These are the activations of a small neural network, seen along a few directions. Each row is one input.
Each table varies a few parts of the input and shows all the possible inputs, shuffled.
A made-up example of a description, with smaller parts first: one of 2 separate values, together with either a single point or one of 11 places around a ring or (one of 4 places along a line, together with one of 8 places around a ring).
Shared parts are said once, and a part with two or three values counts as separate values.
In the rows, 128 means zero.

Other details of the inputs vary at random and push rows far along three fixed directions, the same in every table; ignore that.

Table:
x1: [157 142 131 156 155 118 107  97  92 150 147 165]
x2: [118 153 141  84 125 172  86 128 146 181 157  98]
x3: [112 142 135 131  96 104 180 106 186  84 129 125]
x4: [152 133 145 143 155 170 104 116  77 161 139 160]
x5: [114 144 140  96 120 137 115 107 150 174 128  88]
x6: [122 124 120  98 114 113 153 100 157 138 148 109]
x7: [179 112 118 137 171 141 115 103  68 156 155 143]
x8: [113 159 137 104 111 107 137 130 152 135 123 117]
x9: [121 132 146  87 112 105 140 145 154 130 131 127]
x10: [144 135 148 136 145 144  81 117  73 158 142 172]
x11: [189 109 125 175  95 102 198 113  94  74 133 174]
x12: [125 120 118  83 126 127 112  97 150 169 160  88]
x13: [154 124 155 145 144 137 119  94  78 153 121 139]
x14: [134 144 123  97 104 107 192 121 171 105 153 114]
x15: [125  80 112 185 183 180  43 131  41 147  99 163]
x16: [120 140 116 105  95  76 181 130 167  83 141 135]
x17: [118 153 144 100 107 151 141 133 159 122 137 127]
x18: [134 137 160  94  95 115 189 147 167 105 136 115]
x19: [ 95 117 110 164 123 149 128 176 130  76 100 133]
x20: [123 141 137 111 116 125 127  93 170 136 148 105]
x21: [116 116 143  84 128 143 101 125 143 190 138  88]
x22: [145 145 164 148 112 113 165 116  98  96 131 201]
x23: [161 123 141 159 160 141  97  76  85 168 149 144]
x24: [148 135 153 134 142 139  98 112  76 142 138 184]
x25: [157 141 165 151 119 137 185 116 100  84 126 192]
x26: [ 82 124  95 157 117  99 137 183 148  54  68 126]
x27: [116 151 155 103  90 109 182 108 170 107 116 115]
x28: [101 126 102 183 113  88 155 161 151  42 103 146]
x29: [144 124 137  89  98 146 117 140 156 179 140  94]
x30: [176 108 151 127 169 153 114 125  69 163 133 150]
x31: [ 66  90  89 165 132 160  72 176 127 102  85 112]
x32: [129 158 123 115 126 132 142 114 171 131 148 107]
x33: [132 141 110 136 154 150  98 119 135 161 146 105]
x34: [125 141 132 147 113 119 180 147 138  79 101 127]
x35: [131 154 129 121 120 130 135 120 167 126 153 100]
x36: [118 138 138  73 129 120 112 137 149 176 139 116]
x37: [121 153 146  84 119 163 108 125 152 158 151 111]
x38: [161 123 169 162 116 107 189  99  91  72 101 175]
x39: [160 120 117 146 152 104 130 107  75 144 148 168]
x40: [106 157 147  96 101 127 120 130 152 139 146 133]
x41: [ 77  66  86 162 142 141  91 192 125 103  73 100]
x42: [142 121 159 143 135 155 110  98  82 149 135 163]
x43: [121 118 121 104 108 112 143 109 154 133 150  98]
x44: [163  96 158 133 153 138 127 107  76 154 121 160]
x45: [134 160 140 113 104 117 171 114 183  96 150 114]
x46: [166 112 163 160 123 112 204 142  92  73 115 175]
x47: [164 137 130 147 168 126  80  93  84 162 151 160]
x48: [189 130 135 184 118 131 144  97  97 116 138 167]
x49: [ 82 103  91 153 137 139  97 160 137 105  71  94]
x50: [130 145 134  98  96 173  86 124 152 183 147 107]
x51: [122 124 114  86 132 133 107  95 146 193 163  86]
x52: [ 98 122 102 155 138 117  99 165 115 108  92 118]
x53: [120 141 107  82 130 107 114 115 151 168 161 109]
x54: [174 136 133 158 165 144 120  96  92 139 146 153]
x55: [130 119 138 132 116 121 183 160 139  90 111 134]
x56: [107 153 141 109 107 124 132 133 147 119 131 154]
x57: [121 160 124 110 119 106 123 113 170 130 148 122]
x58: [ 83 105  75 164 147 145  98 196 133  78  68  89]
x59: [109 121 100 188 124 115 162 163 149  44 103 128]
x60: [138 138 111  83 134 134 127 115 151 163 164  92]
x61: [132 160 146  97 117 135 141 125 149 146 136  93]
x62: [161 120 157 135 140 109 147 126  82 135 128 180]
x63: [ 87 110  68 171 158 129  52 169 131 119 107 106]
x64: [ 70  85  51 176 122  87 135 203 147  25  81 122]
x65: [ 78  82  78 153 155 131  66 206 115 121  86 106]
x66: [ 85  80  53 135 161 146  58 150 131 152 112  77]
x67: [ 69  59  81 167 138 132 107 203 137  70  59 106]
x68: [141 107 116 208 157 108 138 150  53  64  69 195]
x69: [128 155 130  86 139 153 101 124 146 177 133  82]
x70: [118 140 121 105 136 143  89  93 163 176 149  91]
x71: [121 165 155 100  88  92 166 128 163 106 128 122]
x72: [157 122 134 163 162 141 103  79  88 165 142 148]
x73: [ 70 101  89 132 148 179  38 156 132 158 100  98]
x74: [135 123 103 129 137 127 145 132 127 128 144 115]
x75: [167 105 134 142 149 125 127  82  73 158 154 146]
x76: [113 103 132 109 134 136 124 136 135 151 114 114]
x77: [121 142 152 101 107 126 132 109 150 145 127  95]
x78: [147 158 151 113  66 118 180 122 169 111 123 112]
x79: [116 133 137  77 131 126  92 142 143 189 147 100]
x80: [122 142 139 121 109 120 134  97 168 131 148 106]
x81: [115 121 156 104  89 106 191 133 168 104 119 123]
x82: [100  96  89 122 159 160  81 188 132 142  98  88]
x83: [145 136 147 139 143 139 102 115  78 141 132 187]
x84: [105 108  79 141 143 109  95 155 119 125 128 113]
x85: [121 165 154  94  92  92 167 125 165 102 125 126]
x86: [129 156 151 116  93 113 188 137 163  85 120 112]
x87: [167 120 129 144 140  97 136 107  76 126 152 167]
x88: [168 139 143 144 160 147 131 110  76 146 118 149]
x89: [ 99 141 153 119  78 124 177 124 170  89 122 139]
x90: [141 118 156 156 131 145 139 101  85 116 119 185]
x91: [122 162 129 108 120 106 129 108 168 138 152 126]
x92: [117 134 136  77 124 118 116 144 153 161 134 116]
x93: [179 123 140 151 125 106 190 109  92  89 149 162]
x94: [176 118 130 154 145 120 162 109  77 116 150 156]
x95: [123 115 114  94 164 166  80 152 125 193 130  91]
Description of these inputs: one of 5 separate values, together with either a single point or (one of 3 separate values, together with one of 6 places around a ring).
Changing only the choice among 5 separate values turns x74 into x33. The same change can be made to x66. Which row results?
Answer: x70
Changing only the choice among 5 separate values turns x47 into x24. The same change can be made to x54. Which row results?
Answer: x17
Changing only the choice among 5 separate values turns x41 into x77. The same change can be made to x92. Which row results?
Answer: x26
Change only the choice among 3 separate values in x81. List by row number the other rows that result.
Answer: x55, x62
Change only the choice among 5 separate values in x2. List by row number the other rows that result.
Answer: x18, x35, x86, x93
Change only the choice among 3 separate values in x88. List by row number the other rows that result.
Answer: x27, x68
Change only the choice among 5 separate values in x68. List by row number the other rows that result.
Answer: x36, x53, x56, x91
Change only the place on the ring of 6 in x90. List by row number the other rows that result.
Answer: x15, x31, x42, x73, x89
